Each row below holds a small network's activations on one input, seen along a few directions.
In each table, some parts of the input vary, and every possible input appears once, in random order.
Descriptions start from the smaller parts, as in this example, which fits no table here: values(3) and (point or line(9) or (ring(5) and line(6))).
Shared parts are said once, and a part with two or three values counts as separate values.
(in the rows, 128 means zero)

Other details of the inputs shift rows strongly along two fixed directions, in all tables alike. That doesn't count.

Table:
R1: [147  83 118  88 182 118 129 104 105 171 177]
R2: [164 156 178 171 121 135 128 100 172 126  61]
R3: [148 137 179 161 100 137 129 118 186 133  61]
R4: [108 146 114  90 115 139 167 114  77 110 159]
R5: [157 131 153 160 141 120  94 148 161 123  95]
R6: [157 137 162 174 104 119 122 103 171 124  58]
R7: [141  82 133 141 178 132  83 139 139 154 145]
R8: [ 82 152  85 107 115 138 127 143  94 106 170]
R9: [ 96 153  92 102 123 121 144 158  93  93 166]
R10: [ 69 207  75 111  65 153 153 140  99  54 138]
R11: [145   5 131  94 209 114 130 129 107 208 199]
R12: [145 112 173 144 118 134 123 122 169 149  89]
R13: [ 87 197  85  84  46 127 172 108  90  69 122]
R14: [ 83 150  88 110 124 139 141 149  96  94 167]
R15: [145 165 151 175 116 118  86 139 181 122  77]
R16: [140  88 134 145 193 118 104 151 150 142 146]
R17: [147  17 123  78 210 107 116 120 115 214 200]
R18: [122  74 115 116 185 130 104 150 104 149 181]
R19: [153 136 152 171 139 134 100 143 173 108  84]
R20: [ 97 143  91  91 114 138 169 153  81 126 139]
R21: [153 144 150 160 123 122  82 141 162 129  91]
R22: [174 164 164 175 111 130 128  99 175 137  76]
R23: [144 156 152 176 112 141  79 132 175 121  76]
R24: [ 93 195  91  97  34 145 194 125  99  86 136]
R25: [ 91 132 110  93 100 122 158 120  77 111 152]
R26: [103 138  96 102  95 117 165 119  82 120 162]
R27: [171 126 160 159 139 130 130  99 158 139  90]
R28: [121  60 130 107 172 107 133 119  93 165 168]
Each input here is: point or (values(2) and ring(6)) or (values(3) and line(5)).
Question: Which other rows does R15 become when the ring(6) part takes its other values? List them by row number.
Answer: R8, R9, R10, R14, R16
Question: Which other rows does R1 become when the line(5) part takes its other values? List them by row number.
Answer: R2, R4, R22, R27

Table:
R29: [138 116 152 155 148 128  74 126 147 147  90]
R30: [169  56 149 131 209 121  67 113 126 180 165]
R31: [ 97 101  83  15  40 167 187 130 134 211 181]
R32: [ 80 113  90  80 127 128 139 170  84  94 172]
R33: [157 146 190 152  76 129 183  91 160  95  27]
R34: [156 153 192 154  66 120 168  77 146 110  30]
R35: [ 96 227  60  96  64 113 180  94  81  80 157]
R36: [182 155 163 155 157 132 107 112 180 124  98]
R37: [134  18 123 108 207  78  84 177 101 205 180]
R38: [124 150  80  97 155 145 183 146  77 125 198]
R39: [183 214 136 164  98 116 125 101 165 110  59]
R40: [146 181 137 180  76 139  88  82 172  91  70]
R41: [ 56 193  76  83  75 156 158 140  87  44 135]
R42: [123 108 150 172 168 162  96 151 167 141 103]
R43: [ 70 125  91  98  97 109 124 139  74 113 180]
R44: [153  43 142 147 225 154  91 141 146 171 171]
R45: [115 176 145 179  77 129  83  97 178  96  61]
R46: [178 145 152 148 159 123  95 105 150 153 108]
R47: [172 149 165 174 162 156 117 130 181 133 111]
R48: [143 149 186 169  55 109 166  59 154 116  41]
R49: [116  57 124 102 177 102  88 157  93 163 178]
R50: [129  38 160 151 205 125  90 182 155 172 165]
R51: [ 80 123  83  82 113 112 150 185  83 100 164]
R52: [130  99 145 173 151 131 108 192 171 148  98]
R53: [166  95 104  99 211 106 140 128 107 165 185]
R54: [165 133 156 163 151 146  92 118 179 114  91]
R55: [ 89 222  74  94  59 134 163  92  76  73 162]
R56: [ 69 126  80  99  89  93 133 155  76 121 175]
R57: [ 98 102 123  93 118 150 232 122  62 117 158]
Question: What do these inputs look like to the network?
Answer: point or (line(4) and (point or line(6)))
Question: A walk changes only the line(4) part. It starts at R40 and steps to R30. List the rest of the walk in order.
Answer: R54, R44
Question: Which other rows does R42 become when the line(6) part takes its other values? List them by row number.
Answer: R38, R44, R47, R50, R52
Question: A walk changes only the line(6) part. It starts at R56 and steps to R43. List the rest of the walk in order.
Answer: R45, R40, R55, R35
